A small network was shown many inputs. Here are its activations along a few directions, one row for each input.
In each table, some parts of the input vary, and every possible input appears once, in random order.
Descriptions start from the smaller parts, as in this example, which fits no table here: line(4) and (point or line(11) or (values(2) and ring(8))).
Shared parts are said once, and a part with two or three values counts as separate values.

Other details of the inputs shift rows strongly along two fixed directions, in all tables alike. That doesn't count.

A family of inputs:
row 1: [ 14  16  25  -5 -16 -22  11 -10  10  -3   7]
row 2: [-14  -9  -3 -14  27  18   5  -4   3   2  15]
row 3: [  2 -16 -20  -6  18  21   6  12  -4  -7  -1]
row 4: [ -1  -1 -14   5   1  17 -15  16  13  -3  22]
row 5: [  1   5  34  -7  -7 -14  17 -20   4  -5  17]
row 6: [ 10  -6  58  -5  -5   6  47 -28  -3  -3  28]
row 7: [-15   2 -13  15   6  30  -3   6  -6   3   6]
row 8: [ -1 -20  -1  18  -1 -14  16 -20   0   3   0]
row 9: [ -3 -18   5   9  -4  35  18   5  -5  -2  29]
row 10: [ -1  -5 -31  -4  19  15  -1  18   5  -2   5]
row 11: [ -1  -2  28 -19   3 -10  36 -37   0   1   4]
row 12: [ 0  9 28 -2 13  0 30 -3 -1  1  6]
row 13: [  8  18  -1  13 -21 -23 -14  13  -3  -5 -14]
row 14: [  3  18   4   0 -33 -31   0   1   9   2 -14]
row 15: [ 13  18 -10 -12 -10 -37 -28  18   8   2 -30]
row 16: [ -4 -20 -10  -8  20  35  -1 -16  -9   8   1]
row 17: [  1  22   1   8 -26 -30 -14   8  -6   1 -26]
row 18: [-12   6  13  -1 -18 -13  11  -6   2  -3   2]
row 19: [-13 -12 -16   5  -9  30  -7  12 -11   5   6]
row 20: [ 11  13  17  -6 -18 -35 -17   2   6 -12  -5]
row 21: [ 15 -20 -33  18  -7 -16 -38   7  -8   3 -37]
row 22: [-14 -14 -13  -6  29  24  23   4   2  -8  18]
row 23: [ -1 -20 -19  33  15  18   8  -1  -7  10   5]
row 24: [-11 -11  -4   3  -2  35   1  -3  -9   5   7]
row 25: [ 13   9 -16 -16  -8 -28 -50  24   0  -1 -49]
row 26: [  8  -2  24 -17  10 -12   2 -13  -3   4 -13]
row 27: [ -7   6  24  -6 -17 -15  16 -20   1  -3   0]
row 28: [ -8  -4 -25  -7  16  19 -10  -4   2   7  -1]
row 29: [ -6   5  -6  10  14  25 -14  11  -4  -1  15]
row 30: [ -4   7 -27  -5  26  13 -31  16  -4   7  -9]
row 31: [ -4 -19 -38  26   6   9  -9   3  -1  12   3]
row 32: [-18  -9  -6  -7  22  23   2  10   5  -3  13]
row 33: [ 15  16 -22  -7   3 -35 -23  19   0  -9 -41]
row 34: [  7   5  26   7 -22  -7  34  -8  10  -2  23]
row 35: [ -4   3 -10  14   9  18 -21  18  -1  -5  12]
row 36: [-14  -7 -18   9  -2  19 -12  16   3  -6  18]
row 37: [ -1   6  25   1 -15  -1  33 -17   5   2  13]
row 38: [  9  14   7 -10   1 -19   3 -18  -7   4 -23]
row 39: [  9  12  12 -16   2 -28   0 -10   6   6  -9]
row 40: [ 19   5  21  -6 -17 -19 -12   1  -2  -7  -3]
Description of these inputs: values(4) and (point or line(4) or ring(5)).
Question: The inputs of row 18 and row 17 match in every part but the values(4) part. If row 36 is changed in the same way as row 18 into row 17, which row does it become?
Answer: row 13
Question: Which other rows does row 9 become when the ring(5) part takes its other values? List them by row number.
Answer: row 6, row 19, row 24, row 40
Question: Which other rows agree with row 1 in the values(4) part? List them by row number.
Answer: row 4, row 10, row 14, row 15, row 28, row 31, row 34, row 37, row 39
Question: Which other rows does row 25 become when the values(4) part takes its other values? List them by row number.
Answer: row 12, row 15, row 32
